These are the activations of a small neural network, seen along a few directions. Each row is one input.
Each table varies a few parts of the input and shows all the possible inputs, shuffled.
A made-up example of a description, with smaller parts first: one of 2 separate values, together with either a single point or one of 11 places along a line or (one of 4 places along a line, together with one of 5 places around a ring).
Shared parts are said once, and a part with two or three values counts as separate values.

Other details of the inputs shift rows strongly along three fixed directions, in all tables alike. That doesn't count.

Table:
r1: [ 32  35  57  58  19  -4 -24 -58  27  -9 -44]
r2: [ 24  48  27  83  36 -20   6 -18  84   2  -7]
r3: [-41 -39 -16 -40 -17  39  22  17 -94 -33 -82]
r4: [ 81 -27 -15  13 -18  26  -9 -58 -39  30 -34]
r5: [ 59  -1 -11 -16  17  40 -31 -33 -31  52 -80]
r6: [ 60 -24  -9 -23  -3  11 -32 -61 -12  42 -63]
r7: [-37   1  68 -13 -12   5 -20 -21  -8 -84   5]
r8: [ 23  75  15  72  63  -1 -32  -2  64   5  -4]
r9: [ 46  67  42  52  39  54 -24 -36  15 -34 -48]
r10: [-67  52  46  19  34 -16 -16  41  24 -47  41]
r11: [ 55   1 -67  35 -11 -25 -15  -5  40  75  38]
r12: [-60  15  50  11  10 -24  16  20  44 -55  42]
r13: [-51   5 -55 -49  -9 -21 -19  71  13  22  43]
r14: [ 42  56  44  61  44  48 -31 -35  12 -37 -57]
r15: [-50   7 -55 -50  -3  -5  18  79  14  23  35]
r16: [ 31  -2 -60  12  10 -37  -5   2  65  87  -6]
r17: [ -4 -53  23 -26 -22  -1  11 -14 -74  -6  -5]
r18: [ 50  50  12  97  17  -8 -10 -32  55 -14  41]
r19: [-14 -47   7 -74 -40   8 -15 -18 -50 -23 -28]
r20: [ 51   5 -57  40   6 -22  32   2  36  89  25]
r21: [-44  15  48  57  10 -28  40  21  13 -48  66]
r22: [-72  42  44  26  34 -18  -3  53  23 -39  33]
r23: [ 35   8 -60   2   7 -25   0  -4  67  84  -2]
r24: [-63  18  47  23  13 -28  38  25  45 -45  32]
r25: [  46  -29  -42    9  -18   24   12  -52  -21   30 -103]
r26: [-52 -20 -36 -45 -12 -34  45  48  29  36  33]
r27: [-45   3 -61 -54  -8 -10   8  81  13  17  36]
r28: [-33  20  30  40  -5 -17  25  17  16 -69  80]
r29: [ 59   8 -62  24   1 -23  19  -7  33  87  31]
r30: [-14 -58   5 -75 -38  18   2 -17 -51 -20 -35]
r31: [-16 -29   3 -74 -15  31 -32  10 -71 -22 -37]
r32: [-48 -22 -38 -49 -17 -44  -1  37  32  40  45]
r33: [ 55  -8  -8  -4  24  35 -27 -28 -36  48 -90]
r34: [-46 -22 -46 -46 -31 -39  -6  38  32  28  43]
r35: [ -9 -53   3 -79 -41  18   1 -16 -50 -21 -32]
r36: [ 44  24  18 110  12  22  29 -59 -11 -37 -43]
r37: [ 81 -15 -10  12 -21  20 -35 -61 -34  29 -26]
r38: [-27  -2  78  35   3   3  36 -16 -41 -68  18]
r39: [-18  -6  67  30 -12   8  12 -17 -38 -86  29]
r40: [ 64  11 -75  25 -11 -12  14  -3  41  72  37]
r41: [ 42   4 -70   1  -7 -10   5   0  71  74   1]
r42: [-28 -30 -39 -16 -22 -48  22  40  -5  45  63]
r43: [-14 -59  12 -70 -38  16  -5 -16 -51 -25 -34]
r44: [ 61   2  -8 -24  19  49 -24 -36 -37  53 -83]
r45: [ 55 -14 -11 -14  22  35 -38 -30 -40  57 -92]
r46: [  6 -56  11 -36 -32  11  -3 -19 -72 -25   3]
r47: [ -48   23   74    8   23   28  -26    6  -27 -100  -10]
r48: [-51  -4 -54 -40  -5 -13   0  78  13  18  32]
r49: [  2 -46  23 -37 -27   0  -7 -23 -72  -7   5]
r50: [ 49   9 -69   7 -11 -20 -12   1  71  63   0]
r51: [-68  49  45  24  40  -8   3  48  28 -61  38]
r52: [ 33  79   5  73  42  14 -29   7  66 -17  -6]
r53: [-39  13  39  42   8 -24  28  15  16 -50  77]
r54: [ 43  39  50  38  24  15  -1 -63  27 -15 -41]
r55: [  2 -53  17 -43 -23  10  18 -19 -75 -12   1]
r56: [-37 -13 -51 -55 -25 -23  26  40  38  19  44]
r57: [-19 -29  11 -67 -16  29 -38   8 -70 -17 -38]
r58: [  1 -59  20 -45 -25   6   0 -19 -79  -9   1]
r59: [-58  -2 -45 -49   9 -15  33  79   4  44  23]
r60: [-18  -2  63  19 -11  18  28 -20 -41 -78  29]
r61: [ 28  49  11  74  23 -11 -22 -27  90  -7   6]
r62: [-56  -9 -48 -42   7 -25  24  81   3  39  22]
r63: [-13  -1  63  20 -11  18  17 -21 -37 -88  31]
Each input here is: one of 3 separate values, together with either a single point or (one of 4 places along a line, together with one of 5 places along a line).
Q: Changing only the choice among 3 separate values turns r31 into r18. The same change can be made to r10. Which row results?
A: r49
Q: Changing only the choice among 3 separate values turns r57 into r34. The same change can be made to r27. Which row results?
A: r35
Q: Start at r37 and move only the place on the line of 5, one step at a time. The first step leads to r18. Which rows follow, in order?
A: r28, r63, r40
Q: Which other rows does r54 become when the choice among 3 separate values takes its other values? List them by row number.
A: r29, r44
Q: Start at r21 and move only the place on the line of 4, one step at a time. The first step leads to r53. Which rows follow, in order?
A: r39, r28
Q: Which other rows does r28 become when the choice among 3 separate values takes its other values? List them by row number.
A: r50, r52
